A small network was trained on invented records. Each row is its activation on one of them, seen along a few directions.
Each row is followed by the record's values for the fields Suv, Zibo, Rine, Vev, Pil, Pevez.
Not every record has every field; a missing one is written missing.
Other fields move the rows too, some of them a lot.
In the rows, 500 means zero.
Random noise pushes rows far along 5 fixed directions. That doesn't count. These rows show it; they differ only by the noise:
[564 612 386 534 454 633 510 452 536 481 602 516 402 513 465 493 541 451
 492 479 422 551 342]
[490 689 366 416 664 591 512 578 518 507 369 542 613 505 551 593 672 405
 455 292 400 477 550]
[767 487 459 555 455 421 500 514 568 538 387 482 779 495 608 307 465 857
 534 488 373 423 488]
[455 208 796 710 180 469 510 501 385 501 660 546 372 627 312 519 333 505
 682 917 805 507 332]
[589 419 395 670 460 460 570 484 503 662 492 460 667 523 580 385 501 667
 614 530 477 511 487]
[688 516 376 632 360 572 494 473 663 534 715 404 360 710 450 407 434 584
 333 692 345 398 394]
[549 404 725 483 460 401 481 617 407 460 275 598 775 486 504 509 490 660
 643 541 638 429 538]

[325 254 558 583 580 349 539 684 513 677 488 422 523 755 565 618 575 384
 518 699 670 426 798] | Suv is g4, Zibo is missing, Rine is c5, Vev is y3, Pil is v1, Pevez is u2
[505 508 520 319 587 531 461 639 503 439 342 526 635 496 599 566 619 506
 589 471 513 496 634] | Suv is g6, Zibo is n1, Rine is c5, Vev is y2, Pil is v2, Pevez is u4
[430 544 245 488 715 474 598 467 507 698 469 418 500 357 696 497 672 430
 524 319 422 656 623] | Suv is g5, Zibo is n2, Rine is c1, Vev is y3, Pil is v2, Pevez is u2
[425 497 474 399 690 335 547 582 488 560 396 524 523 403 683 513 671 475
 554 382 497 590 650] | Suv is g6, Zibo is missing, Rine is c1, Vev is y3, Pil is v1, Pevez is u2
[503 608 460 476 539 547 582 407 303 496 282 678 779 108 589 414 567 627
 839 167 509 708 317] | Suv is g5, Zibo is n1, Rine is c3, Vev is y1, Pil is v1, Pevez is u4
[453 691 552 250 568 727 431 583 483 295 426 638 428 439 449 667 643 293
 499 373 483 547 427] | Suv is g3, Zibo is n2, Rine is c1, Vev is y2, Pil is v1, Pevez is u4
[307 551 131 635 714 582 601 454 481 794 463 362 672 500 619 521 583 365
 548 234 440 534 721] | Suv is g1, Zibo is missing, Rine is c4, Vev is y2, Pil is v2, Pevez is u4
[426  80 796 712 437 142 549 712 500 716 418 416 659 820 486 498 327 680
 377 923 696 177 838] | Suv is g5, Zibo is missing, Rine is c3, Vev is y2, Pil is v2, Pevez is u4
[434 689 390 396 653 565 434 545 577 443 451 464 528 610 476 593 545 344
 307 304 377 375 647] | Suv is g6, Zibo is missing, Rine is c1, Vev is y2, Pil is v1, Pevez is u2
[484 579 195 644 475 631 532 253 492 615 634 375 481 409 461 412 424 463
 549 330 421 587 417] | Suv is g3, Zibo is missing, Rine is c2, Vev is y1, Pil is v2, Pevez is u2
[697 392 529 559 209 536 523 272 397 411 659 573 432 164 568 256 430 761
 972 585 600 893 103] | Suv is g6, Zibo is n1, Rine is c5, Vev is y2, Pil is v2, Pevez is u2
[399 394 732 456 375 468 410 388 303 327 386 546 690 353 376 512 284 544
 760 402 733 503 504] | Suv is g1, Zibo is missing, Rine is c2, Vev is y1, Pil is v1, Pevez is u4
[620 780 361 397 539 669 509 376 423 393 362 663 670 174 518 406 568 580
 645 101 345 650 258] | Suv is g6, Zibo is n1, Rine is c3, Vev is y1, Pil is v1, Pevez is u4
[700 634 325 606 425 525 474 320 611 502 625 426 465 446 470 255 351 686
 359 392 261 472 336] | Suv is g6, Zibo is missing, Rine is c4, Vev is y1, Pil is v1, Pevez is u2
[305 452 588 480 581 393 513 453 367 492 455 526 525 348 524 572 505 384
 648 378 620 590 537] | Suv is g2, Zibo is missing, Rine is c2, Vev is y1, Pil is v1, Pevez is u2
[565 336 623 627 338 507 482 477 432 547 437 500 712 495 423 392 316 685
 629 594 592 428 483] | Suv is g6, Zibo is n2, Rine is c4, Vev is y1, Pil is v1, Pevez is u4
[267 356 632 537 378 577 413 486 461 439 697 415 262 691 293 665 369 208
 511 715 731 459 546] | Suv is g4, Zibo is missing, Rine is c5, Vev is y1, Pil is v2, Pevez is u2
[531 333 569 562 306 526 504 522 584 481 811 451  70 666 471 501 499 436
 509 940 586 590 355] | Suv is g4, Zibo is n1, Rine is c5, Vev is y3, Pil is v2, Pevez is u2
[726 302 679 497 491 149 523 610 537 552 272 481 786 474 696 332 476 968
 520 671 486 365 647] | Suv is g3, Zibo is n1, Rine is c2, Vev is y1, Pil is v2, Pevez is u2
[292 330 521 698 509 412 616 552 443 733 590 468 370 629 467 575 525 356
 464 714 635 467 559] | Suv is g3, Zibo is missing, Rine is c3, Vev is y2, Pil is v2, Pevez is u2
[604 424 477 660 329 482 508 448 605 555 768 379 237 695 429 416 377 569
 318 823 441 386 387] | Suv is g4, Zibo is n1, Rine is c3, Vev is y2, Pil is v2, Pevez is u2
[512 336 547 598 291 431 493 360 526 472 848 397 138 482 498 384 362 531
 597 778 576 651 340] | Suv is g1, Zibo is missing, Rine is c1, Vev is y3, Pil is v2, Pevez is u2
[375 357 575 591 404 499 512 570 550 548 791 399 123 741 428 597 466 308
 372 889 586 452 495] | Suv is g5, Zibo is missing, Rine is c4, Vev is y3, Pil is v2, Pevez is u2
[721 426 276 598 544 413 536 492 663 680 520 337 653 573 700 291 507 768
 443 532 287 460 609] | Suv is g2, Zibo is n2, Rine is c5, Vev is y2, Pil is v1, Pevez is u2
[530 346 518 559 467 437 551 604 535 604 536 468 445 588 607 505 593 541
 602 715 580 559 564] | Suv is g4, Zibo is n1, Rine is c5, Vev is y3, Pil is v1, Pevez is u2
[773 407 685 323 354 374 408 472 520 291 469 531 541 302 628 290 431 863
 690 612 493 609 374] | Suv is g2, Zibo is n1, Rine is c5, Vev is y2, Pil is v2, Pevez is u2
[500 518 646 474 480 463 475 598 522 426 475 549 432 612 429 564 483 473
 356 596 532 393 520] | Suv is g1, Zibo is missing, Rine is c4, Vev is y2, Pil is v1, Pevez is u2
[716 496 375 680 384 407 520 324 570 579 629 383 536 436 506 223 302 796
 413 498 291 419 362] | Suv is g5, Zibo is n1, Rine is c3, Vev is y1, Pil is v1, Pevez is u2
[287 464 197 627 582 645 535 358 474 699 653 303 492 505 496 554 481 248
 588 345 496 579 628] | Suv is g5, Zibo is n2, Rine is c5, Vev is y1, Pil is v1, Pevez is u2
[581 536 714 389 434 469 415 446 412 291 339 622 635 335 417 466 402 629
 576 393 556 490 381] | Suv is g4, Zibo is missing, Rine is c2, Vev is y1, Pil is v1, Pevez is u2
[392 646 320 298 716 621 518 566 493 492 435 525 452 409 646 641 779 279
 598 299 476 670 581] | Suv is g4, Zibo is n1, Rine is c5, Vev is y2, Pil is v2, Pevez is u2
[498 556 312 394 776 466 494 726 617 605 246 421 871 691 718 559 688 548
 436 328 358 319 904] | Suv is g3, Zibo is missing, Rine is c5, Vev is y2, Pil is v1, Pevez is u4
[352 500 447 389 554 603 404 480 488 436 542 385 499 544 484 621 494 311
 571 431 564 495 642] | Suv is g4, Zibo is missing, Rine is c5, Vev is y1, Pil is v2, Pevez is u2
[420 619 599 529 413 673 568 526 417 411 534 715 305 497 331 646 568 303
 490 544 575 574 241] | Suv is g1, Zibo is missing, Rine is c3, Vev is y2, Pil is v1, Pevez is u4
[789 545 692 327 314 547 416 595 609 217 563 622 354 544 491 439 501 684
 465 726 413 483 280] | Suv is g2, Zibo is n1, Rine is c1, Vev is y3, Pil is v1, Pevez is u4
[604 275 750 622 367 298 493 488 433 548 357 516 740 455 442 387 317 787
 549 643 627 395 520] | Suv is g3, Zibo is n2, Rine is c2, Vev is y1, Pil is v2, Pevez is u2

Here are new rows. What are their fields?
[508 477 726 261 523 494 393 572 438 303 319 578 597 364 532 568 534 521
 645 446 619 556 549] | Suv is g4, Zibo is n2, Rine is c5, Vev is y2, Pil is v1, Pevez is u2
[627 653 402 504 447 581 456 433 578 432 586 457 474 539 426 433 418 555
 335 448 303 370 400] | Suv is g6, Zibo is n1, Rine is c3, Vev is y1, Pil is v1, Pevez is u2
[561 403 489 498 505 419 444 560 597 533 483 390 620 646 537 451 435 603
 432 567 467 373 697] | Suv is g6, Zibo is missing, Rine is c5, Vev is y2, Pil is v2, Pevez is u2
[558 510 361 524 502 524 534 445 550 552 567 475 424 435 611 426 578 538
 604 485 479 687 448] | Suv is g4, Zibo is missing, Rine is c5, Vev is y3, Pil is v2, Pevez is u2
[540 448 464 630 428 531 526 481 516 583 526 494 535 558 484 402 433 596
 522 568 511 493 455] | Suv is g4, Zibo is missing, Rine is c4, Vev is y2, Pil is v2, Pevez is u4
[414 428 577 618 431 361 618 338 319 542 567 612 363 196 543 402 495 542
 762 482 653 789 248] | Suv is g1, Zibo is missing, Rine is c3, Vev is y2, Pil is v2, Pevez is u2
[529 673 450 364 554 656 376 565 628 354 513 454 446 695 380 621 504 337
 244 434 378 321 579] | Suv is g4, Zibo is missing, Rine is c5, Vev is y1, Pil is v1, Pevez is u2
[458 493 725 474 432 443 465 420 399 367 443 620 433 343 364 525 413 473
 531 456 635 555 379] | Suv is g3, Zibo is missing, Rine is c2, Vev is y1, Pil is v1, Pevez is u2
[514 573 305 611 511 572 587 342 466 580 535 550 546 353 532 431 545 506
 632 296 441 675 360] | Suv is g3, Zibo is missing, Rine is c2, Vev is y1, Pil is v1, Pevez is u4
[663 527 668 260 599 414 383 744 568 336 109 554 967 584 606 517 523 759
 472 397 453 275 788] | Suv is g1, Zibo is missing, Rine is c5, Vev is y2, Pil is v1, Pevez is u4
[516 513 515 518 502 490 480 467 543 481 552 458 430 530 443 504 435 470
 355 524 422 421 481] | Suv is g2, Zibo is n2, Rine is c2, Vev is y1, Pil is v1, Pevez is u2
[365 590 371 486 672 513 582 583 501 601 542 491 348 493 604 598 700 300
 461 455 444 570 527] | Suv is g5, Zibo is n1, Rine is c4, Vev is y3, Pil is v1, Pevez is u2
[ 74 297 644 678 446 593 558 453 185 611 490 560 573 446 289 753 459 108
 849 480 934 650 510] | Suv is g5, Zibo is n2, Rine is c5, Vev is y1, Pil is v1, Pevez is u2
[247 391 520 552 629 368 620 397 285 645 441 576 503 158 610 522 600 369
 814 307 714 840 490] | Suv is g5, Zibo is missing, Rine is c1, Vev is y3, Pil is v2, Pevez is u2
[489 452 813 521 396 447 401 619 489 385 418 552 536 697 274 557 332 515
 302 673 602 211 528] | Suv is g3, Zibo is missing, Rine is c4, Vev is y1, Pil is v1, Pevez is u2
[434 257 513 638 427 356 453 483 543 610 641 295 507 703 466 455 321 521
 478 695 584 360 707] | Suv is g6, Zibo is missing, Rine is c5, Vev is y1, Pil is v2, Pevez is u2
[754 476 497 696 278 477 558 419 574 529 663 516 372 549 468 293 401 764
 432 736 395 483 208] | Suv is g4, Zibo is n1, Rine is c3, Vev is y2, Pil is v1, Pevez is u2
[735 515 629 540 413 374 527 541 532 479 423 594 544 464 503 370 481 784
 400 623 431 421 352] | Suv is g3, Zibo is n1, Rine is c3, Vev is y2, Pil is v2, Pevez is u2
